These are the activations of a small neural network, seen along a few directions. Each row is one input.
Each table varies a few parts of the input and shows all the possible inputs, shuffled.
Descriptions start from the smaller parts, as in this example, which fits no table here: line(6) and (point or (values(2) and ring(5)) or line(11)).
Shared parts are said once, and a part with two or three values counts as separate values.

Other details of the inputs shift rows strongly along two fixed directions, in all tables alike. That doesn't count.
To show where, the next rows are all for the same input, with only those details redrawn:
[ -1   1  -2  10   5  -6  -5   7  -4  17  11 -16]
[ -1   0  -6   9   7  -7  -3   7  -5  18  14 -15]
[ -3  15  22  19  -5  -2 -27   8   3  15 -16 -30]
[  3 -18 -31  -2  18 -11  25   6 -11  17  40   5]
[ -3   3  -2  11   5  -6  -9   7  -5  18  11 -19]
[  4 -18 -27  -2  17 -10  25   5  -9  16  35   6]
[ -8  13  10  18  -2  -4 -29   8  -4  21   1 -36]
[  0   0  -2   9   5  -6  -3   6  -3  16   9 -14]

Table:
x1: [-25  28  18   3 -19   5 -29   3  -1   1 -17 -18]
x2: [-29  20   9 -11 -35   0 -43 -10   1 -24 -11 -28]
x3: [  7   3 -11 -12   8 -21  -9  -7  -1 -16  27 -27]
x4: [ 22   3  19   4   3 -18 -25  -3   9 -12  -5 -40]
x5: [ 17  -4  28   3  -2  -1  19   3  21 -12 -44  22]
x6: [ 10  -8  12   2  -3  11  16   3   9  -1 -27  26]
x7: [ 43 -15  11 -14  17 -10  25 -16  20 -38 -19  21]
x8: [ 23 -10  19   4   8   2  18   3  15  -4 -28  21]
x9: [-21  23  14  -1 -12   0 -18   2  -1   0 -13 -13]
x10: [ 14  -2  20   2  -2  24  17  -8  14 -13 -47  43]
x11: [-23  27   9   4  -9  -1 -29   4  -6   8  -3 -24]
x12: [ -5   3  -7  11   5  14 -13  -4 -12  13  14  -6]
x13: [-10  -2  -8   4  -4   3  -6   7 -10  15  12  -9]
x14: [ -3 -13 -22 -10  -9  10 -10 -17  -8 -18  21   3]
x15: [ -8  15  26  -9 -16   8   8  -1  15 -18 -50  29]
x16: [  2   0  -1  13   8   0  -9   6  -5  20  12 -16]
x17: [ -5 -13 -16  -6 -15  -1 -19  -7  -6 -11  23 -17]
x18: [ 15  -1   1  -2   5 -25 -15  -1   2  -9  17 -39]
x19: [  5  -7  10   0  -6   5  16   5   9  -2 -26  23]
x20: [  4 -26 -37  -5  16  -1  30   5 -13  14  45  19]
x21: [ 16 -22 -14  -6  17 -10  40   3   3   3  11  26]
x22: [ 18  -5   7   4  13  10  18  -6   6  -3 -16  25]
x23: [ -2  -2  -1  12   2   4  -9   5  -7  16  11 -12]
x24: [-17   9 -10   0  -3   5  -8   1 -10   7  15  -5]
x25: [-22  11  -9   0  -9  10 -11   1 -11   9   7  -1]
x26: [  8   3  22  -6  -1   4  21  -4  18 -18 -40  31]
x27: [ -2  -1  -2   9   3  -4  -9   8  -4  16  10 -15]
x28: [ -5 -10 -35 -10  18  -6  27  -1 -13  10  43  15]
x29: [  4  17  32  -6  -4  -2  12  -1  21 -18 -50  20]
x30: [ -5 -11 -36 -11  17  -5  25   0 -14   8  43  16]
x31: [ 15 -20   8 -16 -17  -4  16 -11  20 -38 -27  23]
x32: [-25  20  -2   4 -11  10 -27   2 -13  12   7 -20]
x33: [-6 -3 -4  6 -3  0 -3  7 -5 12  9 -7]
x34: [  9  -4   5   0   3  20  14  -6   3  -6 -20  30]
x35: [ -5  14  15  16  -7  20 -29  -2  -4   7 -14 -11]
x36: [ -1  19  14 -11  -5 -21 -24  -6   8 -22  -4 -35]
x37: [  2 -23 -33  -6  12   4  27   5 -14  14  37  19]
x38: [ -5  18  12  21   0  16 -38  -1  -8  16  -5 -24]
x39: [  1 -33 -44 -36  -2  -7  40 -16  -1 -35  34  40]
x40: [ -4   8  16 -16  -9   4  21  -1  12 -20 -38  33]
Q: What do these inputs look like to the network?
A: line(5) and (values(2) or line(6))
Q: The inputs of x29 and x28 match in every part but the line(5) part. If x11 is changed in the same way as x29 into x28, which row does it become?
A: x30
Q: The inputs of x1 and x35 match in every part but the line(5) part. If x15 is changed in the same way as x1 into x35, which row does it become?
A: x10
Q: Which other rows does x37 become when the line(6) part takes its other values? List them by row number.
A: x6, x8, x16, x20, x23
Q: Which other rows does x17 become when the values(2) part takes its other values? List them by row number.
A: x4
Q: Which other rows does x18 become when the line(5) part takes its other values? List them by row number.
A: x3, x4, x7, x36
Q: Which other rows does x14 become when the values(2) part takes its other values? List them by row number.
A: x7

Table:
x41: [  1 -14 -13  -7  -6  -5  -2 -10   0 -11  15  -2]
x42: [ 23 -10  21  -1   4   2  22   8  14  -7 -30  20]
x43: [  9 -13   7  11   2  16  26  -1  11   6 -31  40]
x44: [ 13   1  27  -1 -19  -2 -15 -15  24 -36 -43  -2]
x45: [  1 -12 -34  -7  22 -10  15  -3 -16   9  51  -4]
x46: [  2  -1 -14  13  21   7  15   4 -10  30  16  10]
x47: [-18   5  -9  -3   0  -2  12   8  -6  11   8  11]
x48: [ 12 -12 -10 -10   0 -13   0  -3   1 -15  17 -13]
x49: [ 24 -34 -28 -25  16 -14  45   0   2 -16  26  28]
x50: [ 19  -9  18  11   6  12  25  11  10  12 -36  30]
x51: [ 18  17  45  11   2   4  -5   1  21  -8 -54   5]
x52: [-20  11   4  24 -10  14 -34   3 -11  24   4 -23]
x53: [-28  24   5   5 -13   0 -30   9 -10  14   8 -30]
x54: [ 13 -11  14   1  -3   9  16  -3  15 -13 -29  28]
x55: [ -9  12  11  21  -3   8 -30  15 -12  29   3 -29]
x56: [ -5   7   4  10  -5  -1 -30   8 -11  14  14 -40]
x57: [ -5  19   7   7   0  -7 -37  -5  -4   2   8 -43]
x58: [-19  -5 -35 -19   2 -13  14   1 -16   3  44  -1]
x59: [  1  19  39 -11 -23 -11 -15  -8  28 -40 -55  -5]
x60: [ 11  -2 -11  -8  10 -15   1 -11   2 -16  18 -10]
x61: [ 18   1  19   7  16   3  25   1  13   0 -29  30]
x62: [-31  24   4  16 -10   8 -25  11 -11  31  -3 -20]
x63: [-15   8   2  13 -15   5 -37  -4  -8   7   7 -34]
x64: [  2 -18 -37 -34   4  24  36 -16 -14 -28  24  57]
x65: [-17  -7 -36 -24   0 -19   9  -2 -13  -5  46  -5]
Q: What do these inputs look like to the network?
A: point or (line(4) and line(6))
Q: Which other rows does x59 become when the line(6) part takes its other values? List them by row number.
A: x47, x53, x58, x62, x65
